Each row below holds a small network's activations on one input, seen along a few directions.
Each table varies a few parts of the input and shows all the possible inputs, shuffled.
Descriptions start from the smaller parts, as in this example, which fits no table here: ring(8) and (point or line(9) or (values(3) and line(4))).
Shared parts are said once, and a part with two or three values counts as separate values.

Table:
x1: [ 21  -3 -14 -27  -6  12  17   0 -63 -35  -2 -25 -53]
x2: [ 27   6 -15 -32 -15   7   2  -9 -76 -53  19 -29 -24]
x3: [-46  18  29  26  -1 -15 -12  33  56  -3  16  14  29]
x4: [ 98  20 -79  -8 -27  12 -22 -21 -17  44 -68   1  33]
x5: [ 92  37 -97 -13 -18  -2   1 -29 -23  45 -64  27  17]
x6: [-46  -2  28  29  19   6  26  -7  47  -6  40  26  28]
x7: [-53  -8  10  27  20 -12   8  18  44   4  51   4  22]
x8: [ 32  11 -26 -24 -24 -21  11 -14 -93 -61   1 -20 -24]
x9: [ 18 -19  35 -38 -21   0  -1  -3 -41  15  -9 -17 -62]
x10: [ 42 -41 -77 -11  -2  22  -9 -20 -12  51 -82  -3  38]
x11: [-39   6  20  16  12 -31 -15  26  61  -3  22  10  25]
x12: [ 14 -14  18 -17  10  21 -29   4 -47 -14   6  -7 -63]
x13: [ 11  -8  16 -33   7  23  -2   1 -61 -24  15 -20 -46]
x14: [-30  11  39  20   9 -13   5   1  64 -13  10  36  30]
x15: [-62  12  33  36  14  11  19   8  41  -1  36  17  31]
x16: [-48  25  44  24   6  -8  -5  16  58  -9   7  23  33]
x17: [  7 -16  14 -43 -37  -1   8 -27 -40   7 -15 -22 -64]
x18: [ 24 -22  30 -20   2   5  -7  21 -43  11  -6 -16 -61]
x19: [ 75 -25 -76  11 -25  27 -23 -14  -3  44 -78 -16  42]
x20: [-63   8  20  38  13   2   9  21  38   5  43  -2  27]
x21: [-46  -3  19  25  38 -14  20  -8  46   3  43   2  20]
x22: [-29   6  28  13  24 -31  -2   3  64  -6  16  18  23]
Question: What is each input in this table made of?
Answer: line(4) or line(8) or (values(2) and ring(5))
Question: A walk changes only the line(8) part. It starts at x17 and steps to x9. List the rest of the walk in order.
Answer: x18, x12, x13, x1, x2, x8

Table:
x23: [-54  10  37  14  27  -6   7  21  18 -11  67   2 -20]
x24: [  9   1 -49  -4 -11 -10  17 -21  -4   1 -27   8  26]
x25: [ 17  17  18  -4  -5 -12  -2 -15  52  52 -35  35  -4]
x26: [ 25  25   1 -13 -18  -1 -25  18 -48 -40  -4 -11 -27]
x27: [ 20  10 -13 -14   6 -12  17 -18 -44 -38  21 -16 -23]
x28: [ 35  16 -52   8   7 -12  12 -24  -1  -4 -11   1  32]
x29: [ 29  18  -6 -26  -4  -7  -6   3 -50 -44  15  -4 -20]
x30: [ 45  24 -45  -4  -3  -7 -11  -2  -7 -10 -17  13  35]
x31: [ 25   2 -38  -3 -23  -3   4 -21 -10  25 -31  -6  28]
x32: [-39  17  -2  36  28  -6   2  15  61  23  35  19  36]
x33: [ 14 -42  15 -22  14  28 -17  10 -44  21 -19 -24 -52]
x34: [ 21 -14   1 -14 -14  18   9  10 -47   1   3 -15 -40]
x35: [  1  10  58 -27  -6 -11   3  -8   8  18  -3  18 -60]
x36: [ 40  31 -38  10 -18  -1 -30  12  -4  -6 -36   6  29]
x37: [ 30 -35 -25   0  15  28 -22   4  -1  55 -50  -7   3]
x38: [ -6  -6 -10 -27 -12 -10  23 -16 -46 -33   5  -9 -29]
x39: [ 30 -31 -33  -6 -13  24 -16 -15   9  41 -43  -7   9]
x40: [ 36  -8 -38   8 -13  18   4   4  -3  34 -29   2  15]
x41: [-56 -15  61  18  17 -12   1  19  27 -23  48   6 -10]
x42: [-40  -8  21  41  18 -12  -4  13  70  10  16  23  45]
x43: [-39  20  -4  39  18  14  25 -11  40  -8  24  22  58]
x44: [-54  13  36  16  17  14  30  -5  -3 -42  56   5   3]
x45: [-49  -2  30  25   5 -21 -11  22  79   7  -3   2  49]
x46: [ 15 -37   7 -29 -14  24 -12  -9 -35   7 -11 -24 -47]
x47: [-65  -9  70   3   5 -20  -6  28  36 -27  29 -16  -7]
x48: [ 10  -5   1 -25 -24  -3   9 -15 -53  -9   1 -23 -28]
Question: What is each input in this table made of?
Answer: values(2) and (point or line(4) or line(8))
Question: A walk changes only the line(4) part. It starts at x45 and steps to x42. List the rest of the walk in order.
Answer: x32, x43
Question: Which other rows does x23 become when the values(2) part takes its other values? List them by row number.
Answer: x32

Table:
x49: [ 45 -29 -29 -42 -14  23  10 -23 -87   2 -18 -28 -58]
x50: [ 69 -26 -72 -10 -16  29 -19 -11 -30  47 -68 -15  14]
x51: [-72  16  44  25  17 -21  12  19  30 -54  66   1  20]
x52: [-59 -15  18  50  30   4  -3  19  90  30  15  17  60]
x53: [-55  31  34  36  26 -19  10  17  58 -17  53  25  30]
x54: [ 78  10 -69 -22 -32   0  -3 -29 -32  23 -65   3  12]
x55: [-80 -13  63  21  26   3  24   9  30 -16  64   1  -9]
x56: [-66  -1  89  12  13 -14 -10  29  60   3  33  12 -19]
x57: [-52  24  21  37  14 -27  12   0  90   7  19  32  59]
x58: [ 54   4 -44 -34 -25   6  -4 -10 -91 -39 -19 -27 -26]
x59: [ 63 -19   0 -49 -25   6 -24  -5 -57  19 -49 -18 -67]
x60: [ 74  18 -53 -24 -16  10  -7 -16 -61  -4 -31  -3 -15]
Question: Changing only one part turns x55 into x49. The same change can be made to x57. Which row results?
Answer: x54
Question: What is each input in this table made of?
Answer: values(2) and line(6)

Table:
x61: [-40  51  40  22  11 -15  12  13  24 -41  59  29  20]
x62: [-32 -32  55  10   7  15 -20  12  54  31 -19   5   2]
x63: [ 16  21  12 -15 -20  10  13 -26 -27  -9  19  -1 -29]
x64: [-60 -53  47   3  23   9   2  10  18  -1  24 -24 -16]
x65: [ 29  10  11  -1 -16   6 -17  23 -36 -35  10 -10 -18]
x66: [ 14  13   5 -12  -2  17  -9  14 -35 -17   8  12 -40]
x67: [ 23 -20 -34  20  -8  15 -11  23 -14  11   1 -18  24]
x68: [ 15 -31 -17   2  11   0  -6   8 -28 -33  13 -26   4]
x69: [-10  -2 -45   8 -27  12   4   6 -10  -5 -20 -20  39]
x70: [  8  21 -12 -18 -36 -40 -14   3  -2 -17 -32  -7   7]
x71: [  7  17  17 -15 -14   6  35 -17 -34  -8   2  15 -38]
x72: [-48  22  -9  51  19  -4  19  12  50   1  44  17  52]
x73: [ -9 -25 -10 -12  13   0  44 -33 -29  -5   5  -1 -15]
x74: [  8 -17 -40   7   7  27  -3  14 -13  28  -1   4   1]
x75: [ 10   8 -18  -2 -25   2 -14  -7   8 -15 -50   1  37]
x76: [ 25   7 -10 -19  -2 -23 -21   9  -2  13 -16  15 -33]
x77: [  1 -21 -15 -14   6   4  24 -41 -20  -7  22 -17  -7]
x78: [ -1 -14 -28   8  -5  15  39 -19 -13  38  -8   7   3]
x79: [-52 -42  29  23   5  24  -3  24  33  42  11 -16   3]
x80: [ 18  11   3 -26 -13 -32  24 -19   0  23 -21  17 -28]
x81: [ 27  -7 -12  -4   9  16 -21   0   5  18 -30  26   1]
x82: [ 29  22  -5 -17   7 -23 -26   8  -4  16 -20  -7 -20]
x83: [-17 -16 -24  -8  -8  -8   6 -10 -31 -44  -4 -25  23]
x84: [-34 -18  61  -9  -4 -25 -20  22  44  28  -1  -4 -28]
x85: [-29  47  23  15  11 -51   4  12  63 -14  33  28  22]
x86: [ 18  28   9  -8   6  16 -15  12 -38 -14   3 -10 -28]
x87: [  9  -9 -33   6 -12  20  20 -26  -5  34   8 -10  10]
x88: [  0 -28 -23 -10  25  12   2  -1 -27 -16  11  -5 -19]
x89: [-45 -12  74   1  -4  14  -9  25  11  -4  21  -7 -37]
x90: [ 40   5  -3 -11 -16 -33 -27  20  -1  -5 -13  -7  -9]
x91: [  4 -13 -19  -6  33  11  -4  -2 -30 -13   6 -27  -6]
x92: [ 27  16  -2 -28 -20 -26   5 -26  10  19  -5   1 -22]
x93: [ -2  25   4 -13 -36  -3  -5   5 -39 -45  -6  -7   4]
x94: [ 29   1  -6  -6 -10  11   2 -39  15  22 -22  10   8]
x95: [ 12  -2 -35  10  15  25  -9  12 -17  31  -5 -18  14]
x96: [ 20  -3  -1  -6  -3   7  23 -30   8  26 -38  27   2]
x97: [ 43 -10  -8   8  -5   7 -28  11   7  -2 -29   3  21]
x98: [-56  10  10  30  38 -21  23  -3  32 -40  60  11  37]
x99: [-27  33  17  35  22 -11   4   2  72 -11  15  37  51]
x100: [ 31   8  -8   0  17  15 -27  -2   2  19 -35   3  11]
Question: What is each input in this table made of?
Answer: ring(5) and (values(2) or line(6))
Question: Changing only the ring(5) part turns x61 into x72. The same change can be made to x93. Which row results?
Answer: x69
Question: Changing only the ring(5) part turns x100 into x91. The same change can be made to x99. Which row results?
Answer: x98
Question: Which other rows does x82 become when the line(6) part takes its other values? List them by row number.
Answer: x70, x76, x80, x90, x92
Question: Which other rows does x61 become when the values(2) part takes its other values? List them by row number.
Answer: x89
Question: A walk changes only the ring(5) part. It starts at x66 and steps to x88. List the rest of the walk in order.
Answer: x74, x81, x76

Table:
x101: [ -5  10 -10   6  17   1  17 -13  -6 -20  20   9   9]
x102: [-12  10  -6   7   6  -7   4  10 -18 -40  30 -11   9]
x103: [ -4   7  -1   8 -10  -1   6  -9  20   6  -6   6  21]
x104: [-10  14  -2   6 -10  -5  14  -5  13  10   2  10  10]
x105: [ -9 -11  12   2   2  15   2   9  -1  23   6  -2 -19]
x106: [-15  -7  27  -3   0   7 -11  22 -19 -21  19 -14 -23]
x107: [ -1 -13   6   1   4 -10 -16   8  28  17 -20   1   7]
x108: [ -8  -7  25  -3  11  15   2  -1  -6   0   9   5 -24]
x109: [ -8  18  11   1  -2  -4  15 -14   7 -13   5  17   6]
x110: [ -2   8  22  -7  10 -12   3  -6  12  -1   5  14 -16]
x111: [ -7  -3  -6   9  -8  -2  -4   1  23   5 -21   4  29]
x112: [ -7   6 -22  11   8   0  16  -4  -1   3  18   3  13]
x113: [ 84  22 -58 -17 -20  10 -25  -1 -47   6 -48   1  -2]
x114: [ -4 -10 -26  13  11   2  -2   1   9  -1  -5  -4  32]
x115: [ -7 -27   9   4   6  17 -16  13   8  19 -17  -9   0]
x116: [ -2 -18  14   4   2  19  -6   5   5  20  -2  -6  -8]
x117: [ -4   5   9  -2   2 -13   2   2  18  22   3   8 -12]
x118: [ 2 -2 10  0  2 -9 -6 -2 25 18 -5  4 -1]
x119: [ 44 -28 -29 -46 -26   8  12 -31 -74   2 -33 -28 -47]
x120: [  0  -1 -21  13   8   4   8  -7   6  -1  10  -1  24]
x121: [-16  19  13   2 -12 -13   0   7  -4 -34  15  -3   6]
x122: [-10   9  24  -8   0 -20 -11  15   1 -22  15  -5 -16]
Question: What is each input in this table made of?
Answer: values(2) or (line(4) and line(5))
Question: A walk changes only the line(5) part. It starts at x107 and steps to x118. List the rest of the walk in order.
Answer: x117, x110, x122
